These are the activations of a small neural network, seen along a few directions. Each row is one input.
In each table, some parts of the input vary, and every possible input appears once, in random order.
Descriptions start from the smaller parts, as in this example, which fits no table here: one of 4 places along a line, together with either a single point or one of 9 places around a ring or (one of 3 separate values, together with one of 5 places around a ring).
Shared parts are said once, and a part with two or three values counts as separate values.

Other details of the inputs shift rows strongly along two fixed directions, in all tables alike. That doesn't count.

Table:
r1: [  3 -16   7 -13  -2  11  15   3  10 -10  22  -7]
r2: [ 16  -8 -11  10   1 -10  23  -8  -3  -2  14  11]
r3: [  1   6  -3  -3  10 -10  11  -5  -3   0  -1  -6]
r4: [ 24  42 -18  57  35 -46  -3 -10 -27  29 -17  29]
r5: [ 11  -7 -24  -4  -9   7  13   2   3   1   8  13]
r6: [ -2 -20  -2 -16 -11  23   4   7  11 -14  24  -7]
r7: [ 10   5 -13  24  12  -7   8 -15 -14   9   4  18]
r8: [ -8   2  19  -5   3  11 -25  10   4  -3 -21 -11]
r9: [-22  17  31  -4  15 -11 -17  -8  -3   7 -21 -15]
r10: [  6  -1 -28  -6  -9   8  17   4  -4   0   7   8]
r11: [-18  -4  -1 -17 -16   5  -7   2  -1  -5   5  -4]
r12: [ -6  32  23  39  39 -24 -37  -6 -27  20 -55   7]
r13: [  0  -7  -8  -7 -11  10   6  -7   3   2  18   7]
r14: [ 11  38 -10  36  48 -34  15 -22 -37  23 -13  25]
r15: [-29  -5  28 -28 -20   0 -14   3   8  -6  -3 -17]
r16: [ 17  -9 -24  15   6   4  14   6  -5  -5   4  12]
r17: [  8  -2 -16 -10  -4  -4  27  -5   1   3  14  -3]
r18: [  4  -2 -11   6  12   2  -2   9  -4  -3  -8   6]
r19: [ 11   4  -3  15  -3 -10  -6  14   5  -1   9  -2]
r20: [ 4 -6 -3 10  4 10  1  4  0 -2 -2  4]
r21: [ -4  -5 -11 -16 -19  21  10   4   6  -1  11  -1]
r22: [  8 -17 -19  -6  -1  10  11   7   2 -13  21   3]
r23: [ 12  29 -23  17   4 -21   6   2 -12  17   6  12]
r24: [-21  -3  33  -6 -14   3 -42   7   9  -7 -35 -14]
r25: [-35  -1  31 -16 -12  -4 -42   0   5   0 -19  -9]
r26: [-15  24  22   6  -3 -23 -38   5   3  15 -18  -3]
r27: [ 13   1 -11   5  10   3  -4  10  -4  -4 -12   2]
r28: [ 16  -4 -19  14   0   9  16  -5  -1   3   7  15]
r29: [  7 -18 -17   0 -14   8  11  -2   5 -11  20   6]
r30: [  8   6 -12   0   2  -4  29 -11  -9   8  19   9]
r31: [ 16 -20  -7  -1  -2   2  23   2  10 -10  17  -8]
r32: [ 13   3 -20  23  10  -8   7  -4 -10   6  -9  19]
r33: [  4  -8  -8 -20 -19  28   7   9  11 -14  10 -10]
r34: [-26   7  27 -17  -8   5 -40  12   4  -9 -33 -18]
r35: [ 12 -17  -1   1  -2   7  24  -2   5  -8  25  -1]
r36: [ 11  12 -18  15  12  -3   9  -9 -10  17  -4  21]
r37: [  5  -8 -11 -12  -5   2  24   1   2 -12  22   0]
r38: [  6   4 -22   4   6   6  17  -7 -10  -2  18  10]
r39: [  2  -2   1  -5  -1 -11   8  -7   0   4   6   6]
r40: [-13  -1   3 -13  -8  19  -5   6   6  -7  -1  -5]
r41: [ 24  -2 -19  14  -2  10  15  -4  -1   2   2  11]
r42: [ -4 -10   2 -25 -19  14  20  -3  15  -2  21 -16]
r43: [  2 -27   6 -12 -15   8  13   7  14 -19  21 -10]
r44: [-18  -2  32 -18  -9   0 -14  -7  16   6  -7 -17]
r45: [ 14 -10 -22  14   7  -2  13   0  -9  -7  13  11]
r46: [-35   5  27 -16  -6   5 -38  11   4  -8 -29 -14]
r47: [-15  34  21  31  45 -23 -36  -5 -26  22 -50  11]
r48: [-25  -4  41 -15   5  -7 -30   6  11  -5 -22 -26]
r49: [ 21 -17 -18   1  -9  15  11  12   6 -14   6  -1]
r50: [-16 -11  30 -10 -11  -5 -16  -2  16  -5 -11 -19]
r51: [  5  26   3  25  31 -30   4 -22 -22  27 -12  22]
r52: [ 20  -5 -24  -4 -11   8  11   3   3   0   3   9]
r53: [ -3  -9  17 -12   3   7   3   2  13  -4   6 -18]
r54: [-18  22  18  -1   2  -1 -28  -1 -10  12 -34  -5]
r55: [  2 -23   4 -20  -9  10  12  10  13 -18  22 -10]
r56: [-30  20  32 -10 -11 -10 -44  16   9  -2 -16 -19]
r57: [ 13  -7 -17  16   8   4  15  -4  -8  -2  17  10]
r58: [-17 -15  38 -13  -7   7 -14   2  18  -7  -4 -26]
r59: [  1 -22  11 -12 -21  13  14  -4  17 -10  24  -6]
r60: [ 21  29  -7  47  45 -36  15 -28 -27  30 -19  21]
r61: [-22   6  34 -15 -13   8 -40   2   9   5 -30 -12]
r62: [ 13 -11 -11 -12  -8  -1  23  -5  11   1  17  -2]
r63: [10  9 -5  8  3 -8 -6 16  4  0  9 -1]
r64: [ -5  -1  -4 -18 -19  11  -7   9   3  -5  -9  -8]
r65: [  4  -4 -24  -4  -2   5  14   0  -6 -10  17   7]
r66: [  0  -4 -19  -9 -12  13  17  -5  -3   0  24   5]
Each input here is: one of 6 places around a ring, together with either a single point or (one of 2 separate values, together with one of 5 places along a line).
Q: Changing only the place on the ring of 6 turns r5 into r10. The same change can be made to r61. Which row results?
A: r54
Q: Changing only the place on the ring of 6 turns r3 into r17. The same change can be made to r34. Which row results?
A: r64
Q: Start at r49 and move only the place on the line of 5, one step at a time. The first step leads to r16. Which rows follow, in order?
A: r45, r43, r31
Q: Change only the place on the line of 5 in r55. List by row number the other rows that result.
A: r18, r22, r27, r48
Q: Change only the place on the ring of 6 in r28. List by row number the other rows that result.
A: r20, r21, r36, r40, r47
Q: Change only the choice among 2 separate values in r62. List by row number the other rows that result.
A: r44

Table:
r67: [ 19 -16 -38 -12 -23  19  36  -3   5  -5  34  13]
r68: [  1 -14   9 -11   1   6  11   0  11  -7   8 -12]
r69: [ 10   6 -29  -2   4   3  21  -3 -11   2   8  12]
r70: [ 10   9   5  24  25 -21   7 -17 -12  16 -10  11]
r71: [  2  18  -5  15  28 -15   9 -14 -22  13  -7  11]
r72: [-18 -14  30 -13  -7   6 -22  12  12 -17 -10 -21]
r73: [-13  -4  12 -12 -23  14 -21   7  12  -2  -9  -9]
r74: [ 40   5 -52   3  -6 -11  59  -3   0   6  53  16]
r75: [-20  -5  21 -11  -9   5 -10  -7   6   0   0  -7]
r76: [ -3  27   0  15  20 -12 -17   0 -17  13 -32   6]
r77: [-14 -36  16 -34 -47  36 -20  24  36 -27  17 -23]
r78: [-10  16  14  14  18 -12 -33   8 -11   3 -32   1]
r79: [ -4   8  17  24  19 -19 -19  -4 -10   7 -21   2]
Q: What do these inputs look like to the network?
A: either a single point or (one of 2 separate values, together with one of 6 places around a ring)
Q: Start at r70 and move only the place on the ring of 6, one step at a time. The first step leads to r75. Which rows follow, in order?
A: r67, r73, r77, r79

Table:
r80: [ -1 -20  -2 -17 -27   1   4  10  19 -16  21 -14]
r81: [-25  27  52  11   9 -32 -40 -11  -3  18 -43 -16]
r82: [-11  -1  -6  -6  -6   2   4  -2  -3  -6  17  -3]
r83: [  0  -5   0   5   5  -8   9 -14  -4   9   4  14]
r84: [ 13  17 -29  18  17 -14  35 -14 -23  11  20  20]
r85: [ -4  -8  -3 -15  -1   5  15  -3  -2  -6  -1  -4]
r86: [-18  -5  40   3 -11  -1 -40  14  15 -10 -24 -24]
r87: [ -9 -12   0 -13 -28  20 -19   3  12   0  -3   6]
r88: [ 17  10 -33  20  32 -17  23 -12 -26   7  -8  18]
r89: [  8 -19   3 -14  -9  25   2  20  23 -14  17 -15]
r90: [  1  -9  -6   8   7  -8   1 -11  -5   5   4  13]
r91: [ -2 -17   2  -7 -19  29   3  12  13 -18  21 -13]
r92: [-12  -3  20   9  10  -8 -24  -4  -5   1 -15   8]
r93: [ 10  17 -21   0   3   1  -5   9  -2  12  -5  10]
r94: [  5 -20   2 -13 -25   6   2  16  18 -22  19 -12]
r95: [ -4 -14   4 -30 -14  10  11  10  19  -7  24 -12]
r96: [  6 -23   6   6  -7  19  -3   2  12  -8   6   1]
r97: [  4  -7   1 -14   1   6  -1  15   9 -10  14  -5]
r98: [  6   5  -2   7  -1 -21  11  -2  -1   4   4   1]
r99: [ 21  24 -40  22  21  -7  11  -6 -29  16 -25  26]
r100: [-1 14 17 -4 13 -9 -2 -7  3 15 -6 -7]
r101: [-24  16  29   7  27 -16 -36   0 -19   0 -48  -4]
r102: [ 20  14 -33  25  22 -10  26  -6 -25   2  18  22]
r103: [-34  24  40   1  27 -29 -51   1  -8  14 -39 -10]
r104: [ 34   3 -35  31  30   2  30  -3 -20   2  -6  16]
r105: [  7   4  -1  -1  10   1  19 -15  -6   6  -9  -2]
r106: [  1 -16  13  -8 -13  10   9 -15  13   4  11  -1]
r107: [ -5   5   7  -6  -8   7  14 -11   2   3  16  -7]
r108: [  6   1 -13  -5 -29   5  -7  13  12  -3   0  -1]
r109: [ -8  -3 -14 -21 -36  29  -3  11  10  -9  17  -3]
Q: What do these inputs look like to the network?
A: one of 5 separate values, together with either a single point or one of 5 places along a line
Q: Changing only the choice among 5 separate values turns r105 into r81. The same change can be made to r88. Which row results?
A: r80
Q: Change only the choice among 5 separate values in r98. List by row number the other rows that result.
A: r83, r84, r85, r95

Table:
r110: [ 27   0 -57  14  12   4  33  -4 -20   3  24  33]
r111: [ -7   4   9  -7 -18 -10  -4  -8   6   9  -2  -2]
r112: [-13 -24  23 -46 -22  22  14   8  28 -17  25 -32]
r113: [-25 -33  14 -38 -37  20  -3   4  20 -23  18 -17]
r114: [ 39 -11 -26  22  24   2  50 -18  -6   7  25  17]
r115: [ 38  -7 -40  24   9  18  36  -4  -9  -2  13  19]
r116: [-15  43  12  16  38 -26 -38  -1 -27  23 -57   6]
r117: [ 22  -5 -33  13  22  -9  51 -19 -17   4  40  23]
r118: [-16  34  27  36  30 -32 -49   7 -22  10 -47   0]
r119: [ -6 -33  15 -26 -38  12  -8  20  32 -26  16 -24]
r120: [-18  28  45  32  42 -46 -39  -6 -14  16 -34  -5]
r121: [ 44  -7 -51  21  12  16  34  -2  -8   4  11  29]
r122: [ 30  11 -47  10  -6   2  28  -3  -4  15  23  26]
r123: [-24 -16  27 -42 -28  13 -13  10  24 -16  -7 -31]
r124: [-19 -21  23 -26 -33  20 -40  32  29 -23  -1 -22]
r125: [-33  32  22  24  31 -23 -41  -9 -34  12 -43   8]
r126: [-20  41  38  24  32 -44 -26 -24 -19  34 -29   5]
r127: [ 39 -15 -36  19   6   4  42 -13  -5   2  12  19]
r128: [-33  -9  33 -42 -30  28 -28  20  22 -21 -11 -38]
r129: [ -8 -13   2 -29 -47  30   2  10  25 -12  26 -16]
Q: Changing only one part turns r115 into r125. The same change can be made to r114. Which row results?
A: r117
Q: What do these inputs look like to the network?
A: one of 4 places along a line, together with one of 5 separate values
Q: Change only the place on the line of 4 in r116. List by row number the other rows that result.
A: r112, r123, r128
Q: Change only the choice among 5 separate values in r119. List by row number the other rows that result.
A: r111, r113, r123, r127
Q: Change only the choice among 5 separate values in r110. List by row number the other rows that result.
A: r116, r121, r122, r124
